Small tables with named rows and columns. After each table, cells are looked up by row and column.

Febul =
	Tubasud	Senog	Dab	Tet	Nakobu	Gabiv
Zum	118	126	115	134	120	136
Kovuf	122	127	117	137	123	133
Miluzu	83	85	141	140	117	67
Turavim	126	126	130	134	135	131
Vub	135	133	123	124	122	139
Vego	161	156	139	112	159	158
Ter	86	163	89	186	110	101
Gesef	106	114	131	131	113	111
Rase	117	172	168	175	86	144
Zitifu	146	146	92	156	83	192
Milimez	163	98	219	53	220	70
Palesa	85	69	181	88	176	68

Tubasud of Vego: 161
Gabiv of Turavim: 131
Senog of Palesa: 69
Tubasud of Zitifu: 146
Dab of Gesef: 131
Tet of Gesef: 131

Kag:
columns: Kub, Vud, Ras, Falod, Gaziz, Fusilog, Pamiv, Teke, Perero
Kera: [5.385, 7.109, 5.526, 5.749, 4.858, 5.505, 5.817, 6.613, 5.686]
Tipe: [4.406, 9.578, 4.938, 5.469, 2.882, 4.794, 5.724, 8.085, 5.318]
Kegena: [5.870, 5.893, 5.899, 5.886, 5.885, 5.872, 5.878, 5.898, 5.876]
Vabuno: [7.363, 2.178, 6.871, 6.295, 8.887, 6.990, 6.024, 3.670, 6.450]
Vok: [6.861, 3.427, 6.511, 6.153, 7.879, 6.618, 5.976, 4.408, 6.261]
Repe: [5.894, 5.872, 5.889, 5.880, 5.881, 5.872, 5.880, 5.896, 5.880]
Voti: [6.379, 4.637, 6.202, 6.021, 6.893, 6.257, 5.936, 5.141, 6.077]
Tufi: [6.377, 4.647, 6.213, 6.012, 6.871, 6.248, 5.925, 5.147, 6.052]
Falalav: [6.868, 3.421, 6.512, 6.162, 7.864, 6.615, 5.996, 4.433, 6.265]
Moperuv: [5.875, 5.897, 5.890, 5.890, 5.877, 5.879, 5.890, 5.882, 5.870]

What is the Fusilog of Tipe in Kag?
4.794
What is the Fusilog of Vabuno in Kag?
6.990
What is the Perero of Vabuno in Kag?
6.450
What is the Perero of Repe in Kag?
5.880
What is the Falod of Tipe in Kag?
5.469
What is the Ras of Repe in Kag?
5.889
What is the Pamiv of Voti in Kag?
5.936
What is the Falod of Vok in Kag?
6.153
What is the Fusilog of Kera in Kag?
5.505
What is the Teke of Voti in Kag?
5.141
What is the Vud of Moperuv in Kag?
5.897
What is the Teke of Vabuno in Kag?
3.670
What is the Kub of Repe in Kag?
5.894

Dibolu =
	Sef	Fedut
Fisavev	-92	-73
Mag	-68	-33
Leme	55	-57
Dudevuz	-93	-45
Vulizul	-7	-3
Safanek	-29	-99
Mol	-68	-68
Rab	-69	-99
Baza	-71	-19

Fedut of Fisavev is -73
Fedut of Safanek is -99
Fedut of Dudevuz is -45
Fedut of Leme is -57
Fedut of Mag is -33
Fedut of Baza is -19
Sef of Rab is -69
Fedut of Rab is -99
Fedut of Vulizul is -3
Sef of Dudevuz is -93
Sef of Mol is -68
Sef of Leme is 55
Sef of Safanek is -29

Table Dimorad
fields: Kobam, Par, Fepeged, Mosivav, Zevulin, Tig, Nopave, Dode, Loza, Kela
Napevu: [4409, 4571, 4429, 3215, 3108, 4402, 6310, 4129, 6223, 3724]
Bikiz: [3254, 4532, 5786, 2313, 3828, 4577, 6271, 4692, 5026, 3858]
Dut: [5725, 3942, 3950, 4260, 4979, 5549, 4345, 4348, 3428, 5687]
Nud: [6803, 5720, 2974, 3751, 444, 5338, 3216, 4865, 6635, 5549]
Rutaba: [5291, 4116, 5527, 4018, 5147, 4173, 4137, 6026, 4773, 5537]
Turig: [3569, 5263, 4225, 4016, 4261, 4514, 4732, 2312, 3450, 2751]
Mineba: [4617, 2644, 6240, 6064, 3410, 1848, 7617, 5102, 7491, 3630]
Mem: [5512, 3593, 4937, 5852, 4316, 3148, 3937, 4986, 4555, 5617]
Mulukil: [3652, 6948, 3077, 2981, 3503, 6854, 5417, 2716, 5054, 2904]

Par of Turig: 5263
Mosivav of Rutaba: 4018
Loza of Mulukil: 5054
Fepeged of Rutaba: 5527
Tig of Mem: 3148
Mosivav of Bikiz: 2313
Kobam of Nud: 6803
Fepeged of Mulukil: 3077
Kela of Mulukil: 2904
Kela of Turig: 2751
Loza of Napevu: 6223
Nopave of Nud: 3216
Kela of Dut: 5687
Which row has the largest Zevulin? Rutaba

Table Rina
,Buzon,Vug,Pipezul,Mana,Zag,Nagep
Kepon,142,228,228,42,183,161
Gilegu,164,157,158,158,167,170
Bebek,166,171,166,165,163,166
Kofabef,175,173,170,169,161,164
Likedu,163,203,163,200,208,57
Deset,176,211,156,166,201,114
Kode,157,150,183,148,133,172
Tig,149,178,159,161,147,179
Git,137,170,178,165,135,170

What is the Mana of Bebek in Rina?
165
What is the Buzon of Kepon in Rina?
142
What is the Nagep of Kepon in Rina?
161
What is the Vug of Kofabef in Rina?
173
What is the Nagep of Bebek in Rina?
166
What is the Pipezul of Deset in Rina?
156
What is the Vug of Git in Rina?
170
What is the Pipezul of Bebek in Rina?
166
What is the Nagep of Gilegu in Rina?
170
What is the Pipezul of Kode in Rina?
183
What is the Buzon of Likedu in Rina?
163
What is the Nagep of Kode in Rina?
172
What is the Nagep of Tig in Rina?
179
What is the Zag of Kode in Rina?
133
What is the Mana of Deset in Rina?
166
What is the Pipezul of Tig in Rina?
159
What is the Vug of Kode in Rina?
150
Which row has the largest Pipezul? Kepon

